Each row below holds a small network's activations on one input, seen along a few directions.
In each table, some parts of the input vary, and every possible input appears once, in random order.
A made-up example of a description, with smaller parts first: line(4) and (point or ring(9) or (values(3) and ring(8))).
Shared parts are said once, and a part with two or three values counts as separate values.

Other details of the inputs shift rows strongly along two fixed directions, in all tables alike. That doesn't count.

Rows:
R1: [  7  22  -4   9   8  -8  -1   9   2 -38  -4 -15 -36  21   3  38]
R2: [ 7 -4 -2 -5 -3  9  1 -1 -1  7  5 -3  4 -1 -2 -5]
R3: [  0  28   5  34   3 -14 -15  30  13 -48 -30  -9 -23  23  19  29]
R4: [ 0 -1 -1 -6  3  7 -4 -2 -2  6  7  2  0  0 -7 -7]
R5: [ 4 -4  0 -4  1  8  2  0  0  7  4  0  3 -5 -5 -2]
R6: [  9  21  -5  10   4   1   1  17  -4 -34 -14 -15 -36  12   6  38]
R7: [ 5 -5 -3 -6 -3  5  5  1  1  8  3 -3  1 -2 -1 -6]
R8: [ 2 -1  2 -7  0  8  0  0 -3  8  3 -2  3 -4 -8 -4]
R9: [ 4  0 -3 -6 -3  9 -1 -5 -7  8  0 -6  5 -2 -5 -5]
R10: [ 3  1 -2 -5  3  5 -4 -7 -6 11  3 -3  2 -1 -7 -3]
R11: [ 5  0  0 -8 -4  9 -1 -1 -4  7  4 -4  4  0 -5 -6]
R12: [  6   6  -1   5   6   7  -7   3  14   3  -8   2  11   5 -13 -18]
R13: [ 6 -2  2 -8  3  0  4 -3 -1  9  4  6 -1  1 -3 -4]
R14: [-2 -6 -4 -4  2  6  6  2  2  5  4  4 -2 -7 -5 -6]
R15: [ 6 -4 -2 -8 -4  5  6 -1  2  7  1  1  0 -2  0 -5]
R16: [-34 -14  23  27 -24 -30 -22   0 -11  10 -14  12  44 -17  41 -10]
R17: [  5   1  -3   8   8   4   0   5  18   4  -9   4   8   3  -8 -18]
R18: [ 0 -5 -3 -3  2 10  2  1  1  3  6  4  1 -6 -5 -5]
R19: [-39 -15  24  27 -21 -34 -18   2 -10  12 -17  14  39 -22  38  -9]
R20: [-1 -5 -3 -7  1  6  7  0  4  4  2  7 -3 -7 -3 -5]
R21: [ 3 -3 -5 -3  3  2  3 -5 -2 12  3 -1 -2 -3 -4 -2]
R22: [ 10   3  -5   6   9  10  -3   3  17   2  -6   3   9   5 -12 -17]
R23: [  0  -1  -2  -7  -1   2   1 -11  -1   2   7  -6   6   3  -9  -5]
R24: [-42 -15  29  23 -21 -36 -18   6  -8   5 -15  25  39 -18  41 -13]
R25: [ 5 -1 -3 -7  4  1  4 -6 -4 10  1  4 -1 -1 -3 -3]
R26: [  9  19  -6   8   0   2  -1  20   0 -40  -8 -14 -37  17   9  32]
R27: [ 3 -4  0 -7  0  5  7  0  2  8  0  3 -1 -7 -3 -2]
R28: [ 3 -4 -3 -9 -2  5  6  0  0  3  3  6 -1  0 -1 -9]
R29: [ -1  -4  -2  -3   4   2   4  -9   2   2   8  -1   5  -2 -10  -1]
R30: [ 1 -2 -3 -7 -3 10 -1 -1 -3  4  5 -1  2  0 -5 -9]
R31: [ 4 -2 -4 -5  2  2  4 -6  0 11  0  2 -2 -4 -2 -1]
R32: [ 2 -4 -3 -2  4  7 -1 -2  1  6  9  4  0 -2 -4 -6]
R33: [ 14  20  -2   5   1   0   0  19  -4 -35  -9 -14 -33  20   8  32]
R34: [  1  -4  -2  -2   5  -1   1 -12   2   4  11  -1   4   2  -8  -2]
R35: [-40 -13  28  24 -21 -37 -18   2 -12  10 -20  20  42 -20  41  -9]
R36: [ 4 -3  2 -9  1  3  7  0 -1  7  1  5  0 -4 -4 -3]
R37: [-39  17  35  61 -18 -54 -39  34   2 -45 -45  10  18  12  60  20]
R38: [ 4 -4 -7 -4 -3  5  5 -3 -2  9  0 -4  1 -4 -2 -4]
R39: [ 4 -4 -1 -4  2  2  2 -1  1 11  6  0 -2 -2 -4 -4]
R40: [ 6 -3  0 -3  3  5 -1 -3  0  9  7  1  2 -1 -4 -3]
R41: [ 3 -5 -5 -4 -2 10  1  0  1  3  6  1  2 -2 -2 -8]
R42: [ 4  1  2 -6  2  5 -4 -3 -3 10  6 -1  2  0 -7 -4]
R43: [  9  20  -6   7   2  -4   2  10   1 -40  -5 -18 -33  20   4  35]
R44: [-2 -2 -1 -6  1 10  0  0 -2  4  4  2  1 -4 -8 -7]
R45: [-2 -3 -2 -6  2 -1  9 -9  5  2  4  2  1 -4 -8 -1]
R46: [ 1 -6 -6 -5 -2  6  5  1  2  5  5  1 -1 -3 -1 -8]
R47: [  2  -4  -4  -4   0   2   3 -10   2   1   9  -4   6   2  -6  -4]
R48: [ -1   0   0  -5   4  -1  -2 -12  -1   5   9  -3   4   3 -11  -3]
R49: [ 0 -5 -4 -5 -1 -1  6 -9  3  3  7 -4  3  1 -5 -5]
R50: [-1 -2  0 -8  4 -3  9 -9  1  2  5  4  2 -1 -9 -2]
R51: [-3 -5 -3 -4  3 -2  8 -8  3  3  6 -1  2 -3 -9 -2]
R52: [ -1  -4  -3  -4   5  -4   4 -10   4   6  10  -2   0   1  -8  -2]
R53: [ 1  0 -2 -5  1  9  0 -4 -7  9 -1 -3  3 -6 -8 -3]
R54: [ 5 -2 -4 -1  4  5 -1 -6 -3 10  4 -1  2 -3 -4 -2]
R55: [ 6 -2 -4 -8 -2  4  6 -4 -5  7 -2  1  2 -1 -1 -5]
R56: [ 0 -5 -4 -4  3  3  2  0  2  7  7  4 -4 -2 -4 -6]
R57: [ 1 -4 -3 -6  2  4  3 -2  4  6  5  7 -4 -3 -2 -5]
R58: [ 2 -3 -2 -9  0 -3  7 -9  1  1  5  1  4  3 -5 -5]
R59: [ 3 -3 -4 -2  2  8  3 -4 -4  8  1 -1  4 -7 -5 -1]
R60: [ 5 -3 -6 -7 -4  6  6 -5 -1  8 -2 -1  1 -5 -1 -3]
R61: [  8  21  -3   6   9  -9   0   8  -1 -37  -2 -12 -34  23   1  35]
R62: [ 2 -5 -1 -5  1  4  6  1  1  8  3  0 -1 -6 -5 -3]
R63: [ -2  -1   0  -6   3   2   2 -10  -1   2   6  -3   5  -1 -13  -3]
R64: [ 2 -3 -1 -8  4  2  4 -2  0  5  5  9 -3  0 -3 -7]
R65: [ 12  22  -1   9   5  -2  -3  18  -1 -34  -8 -14 -38  18   8  37]
Description of these inputs: line(5) and (point or (values(3) and line(4))).
Q: Changing only the line(5) part turns R5 into R27. The same change can be made to R32. Which row results?
A: R57
Q: Changing only the line(5) part turns R40 into R65. The same change can be made to R29. Which row results?
A: R45
Q: List by row number the other rows that have the line(5) part in common with R10.
A: R4, R8, R9, R11, R12, R23, R30, R42, R44, R48, R53, R63
Q: Change only the line(5) part in R37. List by row number the other rows that result.
A: R3, R12, R17, R22
Q: Change only the line(5) part in R31. List by row number the other rows that result.
A: R10, R21, R25, R54
Q: A walk changes only the line(4) part. It starts at R14 and steps to R62. List the rest of the walk in order.
A: R19, R51
Q: A walk changes only the line(4) part. It starts at R64 and steps to R13. List the rest of the walk in order.
A: R25, R61

Rows:
R66: [ 10   8  -6  -3   9   0   8   2   9 -12  -2  -1 -13  10  -7   6]
R67: [  9   9  -8   1  11   3   6   0   8  -9  -4  -7 -11   8 -11   8]
R68: [ -4  -5  -6 -15  -5   2  13  -7 -19  -8  19 -11 -24  -7   2  27]
R69: [  7   3  -3 -18  -4   0   8 -15 -27  -1  16 -16 -23   2  -1  30]
R70: [-29   1  22  38 -18 -32 -24  18  -6 -12 -27   5  21  -7  44   8]
R71: [  9   8  -6   2  12   7  -2   4   4  -6   1  -6 -14   7 -10   8]
R72: [  9   7  -4  -2   9   5   1   6   6  -8   3   0 -16   9  -6   5]
R73: [-32   3  23  34 -17 -38 -23  10   1 -21 -19   3  25   2  36   6]
R74: [ 10  10  -4   0   8  11   1   7   1  -7  -5  -5 -12   4 -10   8]
R75: [  9   7  -6   1   8   8  -3   5   5 -11   5  -8 -11  11 -10   4]
R76: [ -1 -20  -1  -9  -8  10   4 -14   6  35   5  12  32 -15  -7 -38]
R77: [ 14   6  -8  -3   3   9   6  10   5  -6  -5  -3 -16   7  -2   4]
R78: [ -5 -18   3 -11  -5   9   1 -15   3  32   6  14  33 -14 -12 -38]
R79: [ -5 -19   5 -14  -3   6   6 -12   4  35   5  22  28 -16  -9 -37]
Q: Describe the family of inputs behind these rows.
A: values(2) or (values(3) and line(4))
Q: Which other rows belong to the same alternative as R68? List them by row number.
A: R69
Q: Change only the values(3) part in R66. List by row number the other rows that result.
A: R67, R73
Q: Change only the line(4) part in R71. List by row number the other rows that result.
A: R67, R70, R74

Rows:
R80: [ -6  12   5   9   2  -6 -13  20 -13 -13 -11   6 -22   3  20  17]
R81: [ 45  18 -23 -29  26  43  19 -11   7  -2  16 -16 -25  19 -54   6]
R82: [ 13   7  -8   1   5   8   4  23  -8 -17  -5   2 -32   8   9  20]
R83: [ 20   0 -12  -8  13  18   4 -12   5   9  11  -3   6   7 -22 -10]
R84: [-11 -20  12  10 -16 -10  -4   4  -6  34  -8  12  29 -22  25 -18]
R85: [ -1   8   6  -2  -1  -3   0  10   6 -20   1  -8  -6  12  -5   4]
R86: [ -4  -5   1  -4  -4  15   5   8  -6   6  -3   2   0 -18  -2   0]
R87: [ -3 -18  -6 -21  -5  16  17 -19  10  27   6  12  24 -23 -16 -31]
R88: [ 22  -1 -31 -26  15  37  22 -17  13  11  13  -6 -20  -3 -38 -13]
R89: [ 17  18   2   4   0   7   2  24  -7 -17 -16 -15 -32   5   6  33]
R90: [ -5 -21  -4  -1   8   6   6 -16  11  22  12  10  25 -18 -12 -25]
R91: [-22   2  14   5  -7 -31  -2  -3 -27 -26   4  -1 -22   8  29  45]
R92: [-22 -23   9  -5 -17  -7 -10 -16   7  34   9  18  40 -15  10 -42]
R93: [-16  -7   8  -4 -16 -21  -6 -23 -30   8  17  -6  21  -9  14   9]
R94: [ 21  19 -12  -2   9  25  -7  11 -15 -12  -5 -18 -29  13 -10  17]
R95: [-16 -13  16  22  -7 -27 -12  -3   7  17  -8  10  34 -11  23  -9]
R96: [-17  -2   2  22  -3 -17   0   9   3 -20 -10  -3   6  -1  13   5]
R97: [  8  20  -8   4   6  -2  -2  10   2 -30  -9  -2 -37  18   7  22]
R98: [  2  13  -1  20 -11  -8 -12  11  -5 -32 -18 -10  -5  15  25  18]
R99: [ -1  18   7  12 -11  -8 -12  11  -6 -32 -21 -10  -4  13  19  21]
R100: [-10  -4   2   2  -1  -6  -9 -13  -4  16  -4   4  27   0  -6 -23]
R101: [-13  13  14  16 -11 -32  -3  -2 -23 -25  -2 -23 -22   8  34  55]
R102: [  0  16  12  15 -10   1 -16  22 -20 -24 -20 -10  -8   6  19  26]
R103: [ 39   5 -38 -24  16  42  33  -6  15 -10  14 -15 -39   6 -37   4]
R104: [  0   7   5  -2 -10   0  -3  10   6 -20  -2  -5  -8   9   8   8]
R105: [ -5   0   7   9  -6  -6 -10   8  -8  17 -11   0   2 -10  15   0]
R106: [ -2  17   9  11  -2  -9  -8   9  -7 -28 -17 -11   0  15   5  14]
R107: [ -4  -3   5  15 -12  -1 -14  12 -16   0 -11   0  13  -4  22   1]
R108: [ 17  23 -14   3   3  12  -6   3  -3 -25  -9 -17 -25  21  -4  18]
R109: [-11  -6   6   7   0 -19   3   3   3  -3  -5  15  10   1  12 -10]
R110: [ -5  15   5  26  -4 -17 -12  14  -7 -34 -18 -12   0  18  20  18]
R111: [ 49  18 -34 -29  33  48  14 -17   9   5  22 -18 -34  22 -62   2]
R112: [ 15  16  -7  12   7  -8   7  15   6 -26 -13 -19 -26  19   2  24]
R113: [ -7 -13   4  -7  12  -4  -3 -19   7  32  12  26  20 -10 -11 -28]
R114: [-24 -20  17  14 -22 -12 -17  15  -7  13   0  12  29 -15  33 -16]
R115: [ -1  13   6  22   8 -16 -16   6   6 -10 -11  -8  -9  10   6  22]
R116: [-11 -18   9 -18  -1  -8  12 -16   6  33   4  28  34 -15 -10 -39]
R117: [ 28  -1 -22 -24  15  27  22  -2  14  -2  21 -12 -20  16 -35 -11]
R118: [ 10   2  -5  -7  14  14  -4  -7  12   5  20  -3  -8   9 -24  -7]
R119: [-24   3  15  20  -9 -24 -19  10   1 -15  -5  -1  10   9  16  -1]
R120: [ 22 -13 -26 -23   9  41  24  -3   2  22  16  -1 -12 -14 -30 -13]
R121: [-19   4   6  25   5 -14 -17   2   3 -14  -5   0   4  -2   6  11]
R122: [-15  -9  13  -4 -12 -15   0  -4   3  10  -9  25  21 -12  18 -17]
R123: [ -9 -12  12 -12  -6   1   1   4  -8  24  -2  24  15 -18   8 -16]
R124: [  7  -1  -5  -9  15  15   9  -8  11   1   8  -1  -1  -6 -26  -1]
R125: [ 15  10 -12   1  -3   9   3  15   9 -31   4 -15 -29  20   4  16]
R126: [-24 -20  23   0 -21  -5 -12   6  -7  27   3  17  37 -22  18 -26]
R127: [-23 -43  -5 -33  -8   2  19 -46 -14  53  32  11  36 -35 -15 -25]
R128: [ 12   5  -7   8  -5  -4   7   5   8  -7 -11  -7 -11   6  12  11]
R129: [-16 -13  22   7  -6 -22  -8 -11   7  29  -6  15  41 -18   9 -18]
R130: [ 12  21   1   5   6  -8   6  14   5 -27 -16 -18 -25  16  -4  27]
R131: [-10   8   8  19  -2 -24  -9   5   2  -5 -17  -6   2   5  11   7]
R132: [  2 -29  -2 -17   4  13   5 -20  16  40  28  14  32 -10 -20 -43]
R133: [-15  -1   8   7   3 -20  -5  -1   0   1  -6  14   6   2   5 -10]
R134: [ 24  -1  -9 -28  16  30  13 -11  16  12  25  -3  -8   6 -41 -13]
R135: [-32  -6  10  22  -6 -24 -11  -1   0  -2 -10   6  22 -11  12  -9]
R136: [ 24   3 -10 -28  23  21  18 -11  12  11  16  11 -14   4 -35  -7]
R137: [-19   4  10  15  -4 -16  -1   8   1 -20 -14  -2   7  -3   7   8]
R138: [ -1 -21  -4 -13  -5   0  12 -13   8  27   6  26  20 -12   4 -33]
R139: [-12  10   0  17  -2   1 -12  19 -11 -18 -11  -8 -17  -6  14  21]
R140: [ 17  19 -11   5   4   3   2   5   6 -16 -12 -15 -32  15   0  22]
R141: [  9  10   1   0  -6  -3   6   6   7  -9 -15  -6 -11   4   7  14]
R142: [-26  -7  18  14 -15 -12 -24  14 -10   9  -1   6  17 -11  27 -10]
R143: [ 22 -16 -17 -48   3  22  24 -33 -11  20  49 -14 -17  -4 -39  -6]
R144: [ -6 -13   6   2   6 -10   0  -9   8  18   8  24  20  -8   3 -19]
Q: Changing only one part turns R85 into R116. The same change can be made to R104. Which row results?
A: R122
Q: Changing only one part turns R108 into R92. The same change can be made to R81. Which row results?
A: R134
Q: Describe the family of inputs behind these rows.
A: values(5) and (point or (values(3) and line(4)))
Q: Change only the values(5) part in R82. List by row number the other rows that result.
A: R84, R107, R114, R120
Q: List by row number the other rows that have the values(5) part in common with R88.
A: R86, R87, R90, R96, R103, R120, R121, R124, R127, R135, R137, R139
Q: A walk changes only the line(4) part. It starts at R142 and steps to R92. List the rest of the walk in order.
A: R119, R118
Q: Change only the values(3) part in R138. List by row number the other rows that result.
A: R97, R122
